Each row below holds a small network's activations on one record, seen along a few directions.
Each row is followed by the record's values for the fields RULO, NASU, ZUGO, FIZ, RIN.
Not every record has every field; a missing one is written missing.
The largest differences between rows may come from other fields.
In the rows, zero is written as 500.
Random noise pushes rows far along 2 fixed directions. That doesn't count. These rows show it; they differ only by the noise:
[544 478 356 507 521 495 522 454 561 491 366 451 555 479 497 528 551 465
 551 432 500 442]
[370 423 478 518 426 479 478 548 710 552 558 493 529 404 517 473 713 553
 503 444 546 525]
[288 502 600 392 397 581 550 588 353 406 601 435 460 420 566 492 453 593
 489 483 510 453]
[165 465 687 397 330 572 520 654 450 445 735 463 441 367 580 454 561 655
 455 492 542 510]

[497 573 569 342 492 597 588 489 181 325 470 429 454 558 583 528 208 531
 473 495 475 389] | RULO=vip, NASU=tor, ZUGO=pofa, FIZ=missing, RIN=kezo
[627 689 375 376 580 511 548 342  44 164 210 271 472 668 653 739 127 372
 519 452 463 269] | RULO=guzu, NASU=gite, ZUGO=viv, FIZ=missing, RIN=zod
[671 454 225 684 634 417 388 333 779 614 207 488 619 511 387 596 670 399
 619 391 557 491] | RULO=guzu, NASU=gite, ZUGO=viv, FIZ=missing, RIN=gagul
[630 454 364 521 561 464 474 399 622 522 356 490 587 517 485 526 539 494
 538 437 530 492] | RULO=vip, NASU=tor, ZUGO=pofa, FIZ=missing, RIN=kezo
[762 571 323 589 587 420 506 450 474 511 307 570 574 552 400 488 500 290
 517 536 420 468] | RULO=vip, NASU=tor, ZUGO=missing, FIZ=vunan, RIN=sirel
[758 552 218 671 477 363 466 426 877 591 312 487 614 660 485 442 738 275
 440 492 495 480] | RULO=guzu, NASU=gite, ZUGO=missing, FIZ=moze, RIN=sirel
[364 418 506 419 297 509 516 495 697 488 530 431 549 515 648 474 626 628
 402 430 582 469] | RULO=vip, NASU=gite, ZUGO=pofa, FIZ=missing, RIN=kezo
[508 514 436 385 410 537 578 434 462 399 337 398 528 603 620 526 388 544
 429 439 506 383] | RULO=guzu, NASU=gite, ZUGO=pofa, FIZ=missing, RIN=kezo
[436 515 463 414 446 493 550 418 425 373 429 377 520 509 679 616 417 610
 479 427 557 429] | RULO=vip, NASU=gite, ZUGO=pofa, FIZ=missing, RIN=zod
[347 530 573 394 428 582 546 517 326 371 496 417 482 488 553 512 368 595
 478 479 505 424] | RULO=guzu, NASU=gite, ZUGO=viv, FIZ=missing, RIN=kezo
[561 438 504 522 468 581 613 571 413 562 540 576 475 481 440 305 455 431
 513 562 358 452] | RULO=guzu, NASU=gite, ZUGO=missing, FIZ=vunan, RIN=kob
[520 454 543 405 446 593 654 543 273 472 468 507 501 459 433 430 334 527
 528 533 409 449] | RULO=guzu, NASU=gite, ZUGO=missing, FIZ=vunan, RIN=tus
[295 529 622 456 312 421 429 536 585 379 662 392 439 527 682 575 650 515
 388 459 635 483] | RULO=guzu, NASU=gite, ZUGO=pofa, FIZ=missing, RIN=gagul
[429 358 402 550 431 434 480 418 861 635 466 540 581 416 582 528 733 694
 516 383 581 569] | RULO=guzu, NASU=gite, ZUGO=pofa, FIZ=missing, RIN=zod
[611 463 303 441 483 478 589 382 531 469 227 418 576 523 530 656 481 487
 534 373 531 428] | RULO=guzu, NASU=gite, ZUGO=viv, FIZ=missing, RIN=tus
[636 553 280 517 605 490 543 398 430 434 263 415 559 508 480 601 434 412
 587 447 501 416] | RULO=vip, NASU=gite, ZUGO=viv, FIZ=missing, RIN=kob
[441 345 466 406 369 606 617 475 621 585 457 554 562 425 544 424 526 671
 500 432 506 494] | RULO=guzu, NASU=gite, ZUGO=pofa, FIZ=missing, RIN=kob
[870 673 237 499 590 521 610 333 251 357 125 370 541 755 492 538 186 234
 510 512 376 268] | RULO=guzu, NASU=gite, ZUGO=missing, FIZ=moze, RIN=kezo
[322 409 543 429 390 519 510 556 590 527 536 484 537 417 557 458 579 673
 496 445 540 529] | RULO=guzu, NASU=gite, ZUGO=viv, FIZ=missing, RIN=sirel
[343 483 614 668 436 380 301 584 759 570 739 511 468 446 454 473 812 413
 468 539 615 619] | RULO=vip, NASU=tor, ZUGO=missing, FIZ=moze, RIN=gagul
[372 531 570 343 446 650 598 488 165 376 420 430 479 468 521 506 214 680
 524 449 468 416] | RULO=guzu, NASU=gite, ZUGO=viv, FIZ=missing, RIN=kezo
[669 491 335 464 574 567 621 340 392 474 248 433 539 562 539 578 299 522
 580 448 481 406] | RULO=guzu, NASU=gite, ZUGO=pofa, FIZ=missing, RIN=zod
[500 567 496 541 396 414 488 551 550 472 561 490 505 563 554 448 603 397
 403 547 488 482] | RULO=guzu, NASU=gite, ZUGO=missing, FIZ=moze, RIN=sirel
[440 456 410 478 418 440 470 467 710 469 415 410 531 551 565 547 638 490
 469 409 573 474] | RULO=guzu, NASU=gite, ZUGO=viv, FIZ=missing, RIN=tus
[435 531 559 352 458 555 565 530 254 370 477 444 458 512 537 571 325 514
 499 477 497 441] | RULO=vip, NASU=tor, ZUGO=viv, FIZ=missing, RIN=tus
[372 546 531 410 480 617 589 500 239 386 467 425 472 434 525 542 308 599
 546 483 519 445] | RULO=guzu, NASU=gite, ZUGO=viv, FIZ=missing, RIN=kob
[712 535 249 503 458 369 485 335 734 388 205 359 575 757 625 581 576 287
 395 409 549 348] | RULO=vip, NASU=gite, ZUGO=pofa, FIZ=missing, RIN=tus
[670 623 388 686 434 316 386 517 815 490 519 453 430 740 546 499 761 110
 329 532 510 430] | RULO=vip, NASU=tor, ZUGO=missing, FIZ=moze, RIN=gagul
[337 359 566 477 327 534 508 558 793 630 614 553 533 442 560 386 689 672
 428 470 547 549] | RULO=guzu, NASU=gite, ZUGO=pofa, FIZ=missing, RIN=kezo
[604 376 301 587 512 431 497 378 890 693 344 562 581 506 531 515 711 580
 543 395 538 548] | RULO=guzu, NASU=gite, ZUGO=pofa, FIZ=missing, RIN=zod
[413 358 612 406 509 651 560 567 411 645 576 657 532 365 425 367 395 759
 586 527 442 590] | RULO=guzu, NASU=tor, ZUGO=pofa, FIZ=missing, RIN=sirel
[344 481 720 460 457 527 440 617 371 544 716 590 420 425 401 414 503 591
 526 580 470 606] | RULO=guzu, NASU=tor, ZUGO=missing, FIZ=moze, RIN=tus
[431 548 477 480 568 537 506 442 316 407 414 407 517 453 525 611 369 577
 581 472 529 465] | RULO=guzu, NASU=gite, ZUGO=viv, FIZ=missing, RIN=zod
[373 455 683 603 565 531 378 608 591 654 739 623 450 398 405 451 619 523
 528 570 529 637] | RULO=vip, NASU=tor, ZUGO=pofa, FIZ=missing, RIN=gagul
[451 566 444 413 446 522 570 461 344 348 401 379 482 502 603 621 392 506
 504 433 540 398] | RULO=guzu, NASU=gite, ZUGO=viv, FIZ=missing, RIN=kob

Which values does each new row have?
[523 522 576 588 562 461 448 581 466 541 673 584 462 436 382 400 557 393
 526 598 436 569] | RULO=vip, NASU=tor, ZUGO=missing, FIZ=moze, RIN=kob
[757 633 366 722 785 371 329 405 453 502 401 472 489 559 346 636 543 192
 638 566 506 531] | RULO=vip, NASU=tor, ZUGO=missing, FIZ=moze, RIN=gagul
[557 519 392 467 444 470 522 418 628 453 369 421 517 633 652 561 511 449
 422 450 507 409] | RULO=guzu, NASU=gite, ZUGO=pofa, FIZ=missing, RIN=zod
[560 495 381 481 583 541 575 365 369 431 289 441 533 473 495 609 342 576
 587 427 471 402] | RULO=guzu, NASU=gite, ZUGO=viv, FIZ=missing, RIN=zod
[602 495 315 564 471 396 450 358 772 485 343 386 568 619 590 592 690 363
 464 403 610 439] | RULO=vip, NASU=gite, ZUGO=pofa, FIZ=missing, RIN=gagul
[434 400 611 491 571 576 507 559 468 602 665 648 491 343 427 433 502 608
 568 536 463 612] | RULO=vip, NASU=tor, ZUGO=pofa, FIZ=missing, RIN=kob
[321 413 550 449 314 496 503 536 764 542 573 479 525 485 622 458 672 641
 398 453 576 514] | RULO=guzu, NASU=gite, ZUGO=pofa, FIZ=missing, RIN=kezo
[679 479 393 552 789 558 489 433 342 576 313 566 592 432 309 496 335 514
 703 508 431 550] | RULO=vip, NASU=tor, ZUGO=viv, FIZ=missing, RIN=sirel
[519 567 535 527 718 513 421 462 240 439 484 508 509 440 423 608 336 506
 617 540 466 522] | RULO=vip, NASU=tor, ZUGO=viv, FIZ=missing, RIN=zod
[383 456 556 410 368 527 549 543 544 513 537 529 523 459 594 479 531 629
 438 454 562 516] | RULO=vip, NASU=tor, ZUGO=pofa, FIZ=missing, RIN=sirel
[250 477 731 548 565 495 361 598 471 567 780 607 452 302 430 508 591 673
 563 559 526 660] | RULO=guzu, NASU=tor, ZUGO=viv, FIZ=missing, RIN=zod
[518 585 503 324 487 587 598 515 148 319 369 430 489 584 534 513 194 497
 481 502 436 373] | RULO=vip, NASU=tor, ZUGO=viv, FIZ=missing, RIN=sirel
[118 409 730 467 236 507 443 645 791 574 810 498 458 422 673 445 755 702
 356 498 597 589] | RULO=guzu, NASU=gite, ZUGO=pofa, FIZ=missing, RIN=zod
[354 366 676 591 502 496 389 671 814 768 815 726 531 332 413 334 802 646
 484 565 536 727] | RULO=vip, NASU=tor, ZUGO=pofa, FIZ=missing, RIN=sirel
[385 489 647 512 561 509 391 539 430 512 679 546 490 400 504 544 500 597
 532 534 526 603] | RULO=vip, NASU=tor, ZUGO=pofa, FIZ=missing, RIN=zod
[336 598 639 434 352 529 518 573 321 363 632 413 441 532 557 441 413 539
 409 551 508 478] | RULO=guzu, NASU=gite, ZUGO=missing, FIZ=moze, RIN=kezo
[806 587 296 772 714 268 338 438 796 632 480 567 521 582 395 534 752 228
 545 574 485 609] | RULO=vip, NASU=tor, ZUGO=missing, FIZ=moze, RIN=zod
